A small network was shown many inputs. Here are its activations along a few directions, one row for each input.
Each table varies a few parts of the input and shows all the possible inputs, shuffled.
A made-up example of a description, with smaller parts first: one of 8 places around a ring, together with either a single point or one of 11 places along a line or (one of 3 separate values, together with one of 4 places along a line).
Shared parts are said once, and a part with two or three values counts as separate values.
(in the rows, 128 means zero)

A family of inputs:
x1: [105 109 110 172 186 102 133 114 100 128 119]
x2: [178 106  88  75 188 114 124 135 103 124 124]
x3: [102  78 182 219  56 148 143 105 151  96 112]
x4: [152  54 135 162 173 117  99 178 140 100 147]
x5: [ 92 230  88  92  66 164  81 133 139 177 151]
x6: [214 131 105  86 187  84 153 134 101 122 125]
x7: [ 78 113 200 157  88 151 133 124 162 114 157]
x8: [ 95  92 196 179  53 177 148 129 200  98 149]
x9: [142 189 165  80 104 130 191  96 107 137 127]
x10: [144 130 118  33 142 138 142 140 127 141 132]
x11: [178 156 135  43 142 109 173 139 127 135 129]
x12: [147 123  91 121 165 102 145  83  82 128 105]
x13: [139  92 105 123 212 117 117 168 127 125 135]
x14: [122 152 133 110 110 128 152  59  74 147  97]
x15: [124 205  40 145 129 112  46 126 105 146 105]
x16: [136  58 163 143  95 165 126 177 212 101 154]
x17: [148 183  34  93 151 122  41 181 135 140 120]
x18: [116  80 168 119 130 138 115 171 179 111 158]
x19: [182 149 110 131 165  72 171  82  77 121 108]
x20: [114  70 139 208 146  99 123 130 117 100 125]
x21: [132  47 136 234 110 128 134 139 139  80 121]
x22: [ 79 136 150 159 129 125 147  88 105 153 108]
x23: [171  31 130 187 139 146 112 187 168  83 142]
x24: [105 115 135  82 163 139 130 168 154 146 150]
x25: [155 178 151 117 111  99 183  61  74 139  95]
x26: [ 86  98 183 195  92 120 133  99 126 116 115]
x27: [105 227  76 134  75 136  66 100 106 175 105]
x28: [119 198  62  52 103 141  62 179 157 164 148]
x29: [ 69 148 166 121 124 156 150 120 136 150 149]
x30: [109 164 147  70 106 160 164  95 110 142 129]
What is each input in this table made of? -> one of 5 places around a ring, together with either a single point or one of 5 places along a line
Changing only the place on the ring of 5 turns x19 into x9. The same change can be made to x20. Which row results? -> x7
Change only the place on the line of 5 in x14. List by row number the other rows that result. -> x3, x22, x25, x26
List by row number the other rows that have the place on the ring of 5 in common with x6. -> x2, x4, x13, x17, x23
List by row number the other rows that have the place on the ring of 5 in common with x16. -> x10, x11, x18, x24, x28

A family of inputs:
x31: [158  32 172 160 152 112 154 170 145  81 166]
x32: [139  59 153 202 106 125 128 125 159  93 126]
x33: [ 86  80 169 179  81 159 120 168 189 110 140]
x34: [127  25 147 176 152 124 112 155 144  88 136]
x35: [148 167  47  68 188 117 102 138  90 153 115]
x36: [ 84  87 185 206 118 126 153 123 147 101 137]
x37: [119 214 112  92 135 103 119 103  88 165 118]
x38: [122 207 127  56  91 130 136  72  89 164  99]
x39: [170 174  68  46 188  95 144 141 114 142 123]
x40: [170 202  71  95 136 121 110 120  88 156 101]
x41: [ 94  78 194 188  82 172 174  90 147 119 130]
x42: [119 212  91  66 107 151  83 132 136 165 146]
What is each input in this table made of? -> one of 2 separate values, together with either a single point or one of 5 places along a line
Change only the place on the line of 5 in x36. List by row number the other rows that result. -> x31, x32, x34, x41

A family of inputs:
x43: [150 190  67  37 162 122 116 151 119 180 151]
x44: [162 175  26  91 165 111  77 149  98 145 117]
x45: [ 47 154 196 170  46 150 128  84 122 149 131]
x46: [156  10 115 170 208 132 101 182 143  86 142]
x47: [123 199 122  97 147  94 136  75  78 152 112]
x48: [ 87 135 165 171  70 147 167  70 120 139 108]
x49: [156 111 126 182  98 119 123 110 118 107 117]
x50: [158 134 160  98  92 142 166 111 125 113 132]
x51: [116 130 132 102 100 161 131 140 176 136 132]
x52: [135  25 133 197 187 111 132 145 119  94 122]
x53: [156  32 136 109 191 122 136 166 159  99 146]
x54: [132 185  80 125 156  81  98 111  95 136 109]
x55: [120  44 160 166 164 108 175 105 111 102 124]
x56: [136  54 162 110 168 115 177 138 136  91 136]
x57: [100 146 164 111  80 163 168 110 144 131 123]
x58: [135  78 149 208 151 115 138 145 137 110 126]
x59: [174 120 137  86 108 128 129 148 151 117 139]
x60: [ 97 121 128 199  82 136 128 109 137 126 107]
x61: [ 76 148 157 103  81 169  94 148 181 145 155]
x62: [171 103 110 145 115 125  96 160 142  97 134]
x63: [ 59 162 186 113  63 175 130 115 150 142 148]
x64: [148 205  86  42 152 140 147 104  79 170 116]
x65: [155  89 160 113 155 118 141 175 174 112 145]
x66: [147 173  54  86 166  90  73 165 113 142 130]
x67: [ 72 129 131 166  82 163  62 162 172 125 150]
x68: [136 107 183 119 134 120 180 143 149 106 137]
x69: [123  99 186 172 126 106 178 112 124 116 124]
x70: [155  67 134 177 170 129 108 187 162  99 144]
x71: [134 206 100  49 153 136 150 111  97 167 141]
x72: [138 201  97 102 146 117 139  57  62 156  95]
x73: [147 190  55 129 152  99 100  96  79 138  93]
x74: [159 185  61  18 163 113 102 149 100 185 115]
x75: [149 128 168 150  79 119 162  78 101 116 117]
x76: [ 56 135 152 203  63 149  91 117 142 138 133]
x77: [114 110 105 164 104 154 100 152 167 115 129]
What is each input in this table made of? -> one of 5 places around a ring, together with either one of 2 separate values or one of 5 places along a line
Changing only the place on the ring of 5 turns x67 into x61. The same change can be made to x66. Which row results? -> x43
Change only the choice among 2 separate values in x72. List by row number the other rows that result. -> x47
List by row number the other rows that have the place on the ring of 5 in common with x58. -> x49, x52, x54, x60, x73, x76
